Each row below holds a small network's activations on one input, seen along a few directions.
In each table, some parts of the input vary, and every possible input appears once, in random order.
A made-up example of a description, with smaller parts first: one of 6 places along a line, together with either a single point or one of 9 places around a ring or (one of 2 separate values, together with one of 5 places around a ring).
Shared parts are said once, and a part with two or three values counts as separate values.
In the rows, zero is written as 128.

Other details of the inputs shift rows strongly along two fixed directions, in all tables alike. That doesn't count.

A family of inputs:
row 1: [ 77 177 185 131 136 148 191 204  70 148 127]
row 2: [ 88 202 161 149 138 113 174 162  72 117 188]
row 3: [124  95  95 103 213 152 163 138 126 147 113]
row 4: [145  70  64  85 227 151 125  70 207 133 122]
row 5: [163 131 127 147  30 103  71 108 132 107 115]
row 6: [143 128  94 144  67 124  57  73 170 141 140]
row 7: [148 116 167 150  48 105  73 117 139 105 106]
row 8: [ 96 178 154 152 132 124 175 181  38 142 158]
row 9: [151 121 147 148  41  97  77 116 128 107 120]
row 10: [125 107 129 147  82 124  59  78 179 140 129]
row 11: [137 114 180 130  40 127  87 134 167 112  90]
row 12: [151 118  54 112 200 139 162 123 101 150 133]
row 13: [149 102 114  92 210 126 182 143 138  90 115]
row 14: [ 88 172 169 154 139 129 177 185  47 142 145]
row 15: [137  87  80  78 217 157 146  87 205 139 120]
Each input here is: one of 3 separate values, together with one of 5 places along a line.
Changing only the choice among 3 separate values turns row 11 into row 1. The same change can be made to row 9. Which row results?
Answer: row 8
Change only the choice among 3 separate values in row 12. List by row number the other rows that result.
Answer: row 5, row 6
Change only the place on the line of 5 in row 15. List by row number the other rows that result.
Answer: row 2, row 4, row 6, row 10

A family of inputs:
row 16: [122 116  75 156 104 119  77  87 138 138 137]
row 17: [118 134 131 118 169 137 155 142 124 125 132]
row 18: [135 113 125 125 103 131  98 101 173 134 115]
row 19: [136 127 151 141  88 110 102 120 137 115 134]
row 20: [125 137 121 117 161 137 161 146 123 126 127]
row 21: [131 137 117 118 158 135 162 147 121 119 130]
row 22: [157  96 118 131 104 121  85 108 150 122 116]
row 23: [141 113 121 126 101 129 100 102 170 127 119]
row 24: [131 107 130 128 109 130  90 105 171 139 115]
row 25: [122 140 126 114 162 137 162 138 126 120 132]
row 26: [120 131 126 120 168 137 154 151 121 130 127]
row 27: [126  97 137 130 112 129  90  98 164 138 118]
row 28: [114 122 132 122 171 136 154 143 115 129 129]
row 29: [ 77 186 213 171  29 117 124 187  72 135 131]
row 30: [130  87 126 129 107 135  90 105 148 146 103]
row 31: [139 130 128 120 164 120 155 137 113 105 142]
row 32: [ 87 222 198 205  27 116 113 158  42 158 162]
row 33: [112 124 137 120 172 136 155 135 118 124 135]
row 34: [139 132 118 114 157 120 161 142 105 118 124]
row 35: [142 111 118 124  99 137  96 103 163 125 115]
row 36: [146 113 123 122 104 118  95  98 162 121 118]
row 37: [127 133 119 115 157 134 166 145 117 131 122]
row 38: [145 123 121 121 160 116 158 144 102 114 132]
row 39: [133 140 124 112 161 124 158 134 116 108 135]
row 40: [133 132 115 116 154 132 167 146 114 124 125]
row 41: [117 148  91 115 158 136 145 129  98 161 174]
row 42: [151 105 115 124  98 125  85 104 154 125 107]
What is each input in this table made of?
Answer: either one of 3 separate values or (one of 4 places along a line, together with one of 6 places along a line)
A walk changes only the place on the line of 4. It starts at row 23 and steps to row 35. List the rest of the walk in order.
Answer: row 21, row 40
List by row number the other inputs of the same sort as row 32.
Answer: row 16, row 41
Change only the place on the line of 4 in row 37. List by row number the other rows that result.
Answer: row 18, row 20, row 25

A family of inputs:
row 43: [130  94  99  89 224 142 155 105 169 137 135]
row 44: [164  91  79 107 205 127 143 113 136 112 115]
row 45: [147 106  93 128  68 116  68  79 173 123 127]
row 46: [131  96 118 125  71 146  63  95 187 140  97]
row 47: [110 177 172 151  58 124 143 169  93 131 123]
row 48: [ 95 183 173 157  62 125 137 166 106 119 136]
row 49: [148 112 120 133  86 110  74  79 162 121 140]
row 50: [107 181 157 151  57 109 130 162  91 106 156]
row 51: [161 104  98 126  66 124  69  95 159 124 116]
row 52: [155 101 122 139  89 116  85 110 133 129 101]
row 53: [130  82  82  94 166 147 114  93 191 144 113]
row 54: [116 175 141 124 187 113 194 150  97 106 164]
row 55: [ 95 170 176 166  74 100 126 153  88 106 142]
row 56: [181 101  75  89 224 130 161 105 144 128 123]
row 57: [167 101  96 124  59 120  72  94 153 134 110]
row 58: [128 110  44 157  80 154  30  55 147 212 137]
row 59: [117 185 148 125 182 109 207 173  68  96 183]
row 60: [144 111  99 131  74 123  67  81 182 128 112]
row 61: [173  95  60  95 176 138 125  98 167 124 110]
row 62: [117 169 149 126 190 127 198 162 101 111 155]
row 63: [154  91  68 105 209 113 148  99 138 104 141]
row 64: [ 78 151 164 133 163 123 181 172  92 119 147]
row 65: [ 99 168 202 149  74 131 130 162  98 128 132]
row 66: [164 110  79  95 230 129 160 107 152 115 138]
row 67: [140  98  89  86 241 144 168  98 167 127 131]
row 68: [159 113 130 133  87 124  73  95 158 129 115]
row 69: [123 171 181 154  55 107 114 149  88 113 153]
row 70: [140 107 123 143  95 115  81 109 144 116 115]
row 71: [ 85 166 185 141  66 136 133 178 100 134 129]
row 72: [130 167 178 151  53 104 119 147  84 123 147]
row 73: [ 87 163 147 115 168 139 192 183 100 125 147]
row 74: [164 105 101 125  68 127  72  96 163 140  96]
row 75: [ 89 147 199 156  54 121 120 173  86 138 119]
row 76: [135 101 141 129  93 140  72  93 177 139 111]
row 77: [122 178 160 124 182 125 216 178  72 121 147]
row 78: [139  78  96  97 213 144 151 126 145 131 112]
row 79: [135 101 129 147  96 126  84 108 156 124 107]
row 80: [ 97 155 160 116 187 135 188 171 103 125 155]
row 81: [124  98 117 125  72 142  65  85 192 141 101]
row 82: [140  82  88 101 219 143 150 115 152 121 113]
row 83: [109 157 188 168  50 114 122 163  85 126 115]
row 84: [105 160 162 108 197 134 215 185  78 133 148]
row 85: [132  79  93  99 216 142 147 122 154 129 119]
row 86: [ 91 162 203 146  77 130 128 168 101 135 138]
row 87: [ 74 178 133 193  80 128 102 140  45 184 169]
row 88: [170  98  83  92 236 144 166 106 158 125 123]
row 89: [153  77  88  95 213 142 156 118 140 133  99]
row 90: [146  98 144 124  85 139  79 100 160 151  98]
row 91: [133  92 137 134  96 137  83 113 149 132  95]
row 92: [157  89  85 108 214 136 157 118 141 118 110]
row 93: [174  85  66  97 214 118 161 115 117 114 126]
row 94: [ 97 177 193 163  65 115 123 141 116 122 145]
row 95: [137  85 120 117  69 145  67 104 175 160  90]
row 96: [ 76 159 192 160  78 118 130 159  97 118 132]
row 97: [121 151 128 130 174 107 182 164  74  93 160]
row 98: [114 159 177 165  49 101 112 161  72 104 141]
row 99: [103 171 130 126 160 127 191 155 111 113 145]
row 100: [150 109 101 130  75 128  66  93 177 127 110]
row 101: [113 156 137 110 161 140 195 173  93 130 125]
row 102: [152 101 112 131  69 141  69  96 179 138  94]
row 103: [141  92 119 121  70 149  63  97 180 143  89]
row 104: [102 155 144 139 173 117 187 158  95 106 144]
row 105: [ 96 184  89 147 217 143 184 135  50 184 196]
What is each input in this table made of?
Answer: one of 3 separate values, together with either a single point or (one of 4 places along a line, together with one of 5 places along a line)
Changing only the choice among 3 separate values turns row 74 into row 56. The same change can be made to row 45. Which row results?
Answer: row 49
Change only the choice among 3 separate values in row 51. List by row number the other rows that result.
Answer: row 69, row 98

A family of inputs:
row 106: [148  91 102 121  70 144  71 102 168 146  86]
row 107: [105 135 143 157 100 129 113 144  87 148 132]
row 108: [135 109  82 112 217 137 172 131 101 146 131]
row 109: [111 162 159 146  73 128 135 169  90 140 125]
row 110: [155  94 142  88 205 119 179 144 154  73 105]
row 111: [ 97 187 182 171  67  96 138 164  60 111 161]
row 112: [121  97 113 147  87 136  45  75 173 156 128]
row 113: [141  92  98 134  99 141  49  62 190 160 117]
row 114: [113 114 163  95 194 138 182 151 160 100 117]
row 115: [142  85 139  84 212 140 183 157 143 107  87]
row 116: [ 78 199 192 157  72 124 142 165  85 134 163]
row 117: [179  84  94 123  82 122  52  66 180 128 111]
row 118: [131 131  91  98 206 142 172 123 150 133 144]
row 119: [162 112 117 133  58 114  69  96 166 120 114]
row 120: [140  94  96 118  86 144  63  72 208 142 105]
row 121: [ 92 154 148 150 104 126 117 127 115 145 151]
row 122: [112 187 172 147  59 106 146 169  92  94 140]
row 123: [149 136  97 119 199 118 172 126 105 110 149]
row 124: [ 93 184 182 176  72  99 131 167  58 109 164]
row 125: [139 128  97 103 205 142 184 148  97 140 131]
row 126: [145 112  79 109 222 143 173 129 108 146 128]
Changing only one part turns row 120 into row 122. The same change can be made to row 116. Which row results?
Answer: row 117
What is each input in this table made of?
Answer: one of 3 separate values, together with either a single point or one of 6 places along a line
Which other rows agree with row 108 in the choice among 3 separate values? List them by row number.
Answer: row 106, row 107, row 109, row 115, row 125, row 126
